Here are a small network's activations along a few directions, averaged over the inputs that share one value of a field.
Related values have similar rows: they may be neighbours, one step apart, or belong to one group.
In the rows, 500 means zero.
Strong random noise was added to every row along 11 fixed directions; ignore it. To show where, here is one row again and again, with new noise each time:
[476 360 453 464 592 530 538 379 468 485 419 579 364 493 511 547 411 601
 451 406 394 494 534 535]
[752 595 610 649 546 513 527 468 595 451 641 552 509 465 512 477 273 459
 379 317 458 518 531 627]
[637 658 588 492 761 484 483 377 661 740 488 538 536 597 482 465 580 549
 592 268 548 628 339 516]
[349 566 372 397 320 614 494 517 492 490 417 455 462 315 519 397 659 646
 620 560 427 448 365 600]
[372 699 328 648 541 514 450 504 303 358 498 646 394 730 544 561 340 468
 323 466 388 377 671 361]
[534 498 576 493 724 379 552 475 403 729 360 388 496 554 462 527 533 578
 659 556 546 566 250 339]
[646 457 573 646 463 350 417 740 580 504 505 339 586 313 463 410 368 416
 464 610 439 372 654 597]
[465 419 524 499 527 393 351 583 599 474 471 472 504 505 414 420 629 412
 392 542 497 440 733 561]
[507 658 330 410 486 492 453 573 634 532 507 474 552 374 579 423 527 492
 615 432 463 435 584 622]
[455 444 510 558 541 453 559 443 409 415 428 540 380 508 485 517 442 463
 445 560 395 462 592 463]
[397 442 427 478 624 536 387 524 562 513 558 581 611 616 473 472 527 422
 513 604 484 471 661 592]
[361 539 334 412 559 499 379 580 468 731 351 388 604 459 510 421 489 671
 617 610 412 415 332 511]
[564 365 669 619 420 629 406 699 359 568 594 353 608 494 365 497 561 720
 532 626 686 538 123 501]


DINU, 24 values:
tapu: [523 769 671 844 304 547 603 569 541 484 425 464 420 339 462 438 685 438
 670 455 428 523 414 465]
riv: [461 489 617 501 432 451 508 462 488 473 433 493 420 506 431 452 536 456
 376 603 452 528 480 475]
tazoz: [549 390 569 560 464 636 631 478 419 431 683 533 548 542 508 557 494 504
 569 568 582 544 345 524]
piveg: [259 646 427 498 463 614 491 523 519 536 493 592 601 602 531 465 772 428
 707 597 472 519 516 463]
sas: [610 355 549 573 491 455 726 608 432 402 498 424 509 308 613 600 333 434
 715 633 574 505 475 462]
teve: [474 676 271 368 399 483 500 577 330 403 669 434 640 505 608 504 250 407
 464 688 523 412 476 460]
madez: [469 551 443 378 381 453 471 463 429 371 508 440 456 466 512 454 455 525
 370 476 601 508 444 450]
koza: [369 597 547 560 339 694 551 434 542 406 653 590 661 488 511 430 545 340
 566 645 474 541 528 675]
lige: [449 501 568 500 479 508 427 570 486 447 555 552 529 612 483 507 585 409
 465 582 616 474 595 457]
vav: [372 614 461 366 326 707 564 238 408 327 588 621 443 505 495 428 580 529
 396 540 459 558 327 630]
piz: [640 485 458 499 441 483 667 553 487 533 486 390 466 338 575 585 232 569
 642 559 422 482 312 451]
rog: [486 299 595 451 479 449 399 549 565 473 539 438 556 574 390 518 655 367
 375 515 610 529 711 510]
loluv: [509 451 524 427 513 408 555 521 783 482 561 527 610 391 536 406 489 256
 634 715 357 471 738 671]
fam: [581 467 455 619 368 618 341 699 433 379 650 563 433 550 516 560 420 680
 308 293 565 416 502 486]
gom: [526 360 539 381 730 297 556 502 536 622 428 406 608 586 455 576 562 348
 677 695 570 559 576 392]
bodeb: [562 465 543 635 428 639 574 571 476 371 507 591 405 464 539 610 494 579
 580 384 547 498 502 435]
ralid: [388 225 521 439 544 546 501 426 406 472 474 587 487 612 491 596 561 543
 482 571 594 563 481 423]
sul: [339 523 457 594 412 697 412 539 549 551 462 609 554 511 452 448 558 625
 576 676 355 480 413 589]
bek: [581 527 410 438 450 605 500 510 521 583 458 448 503 344 592 551 385 748
 565 256 563 503 309 537]
gepa: [433 728 404 544 345 591 572 500 359 461 600 431 663 489 565 496 448 416
 579 601 524 513 385 453]
rapu: [530 598 556 556 401 447 531 412 500 652 378 436 478 403 507 455 405 592
 376 347 365 497 420 500]
mon: [420 338 492 457 497 636 638 434 559 447 538 580 517 414 491 523 733 447
 772 641 529 525 589 592]
lesid: [530 488 415 398 668 484 637 345 575 494 482 630 407 484 614 548 472 437
 621 353 452 543 635 525]
zavag: [386 477 473 456 542 576 467 418 518 496 620 650 603 715 505 519 472 402
 443 663 437 527 599 541]
Each value of DINU is a pair of two hidden parts, and every pair occurs once (4 first parts, 6 second parts).
rapu and rog share the first part; rapu and ralid share the second. Which value has the first part of ralid and the second part of rog?
Answer: bodeb
tapu and koza share the first part; tapu and vav share the second. Which value has the first part of vav and the second part of koza?
Answer: lesid
gepa and piveg share the first part; gepa and mon share the second. Which value has the first part of mon and the second part of piveg?
Answer: fam
gom and riv share the first part; gom and bek share the second. Which value has the first part of bek and the second part of riv?
Answer: sas
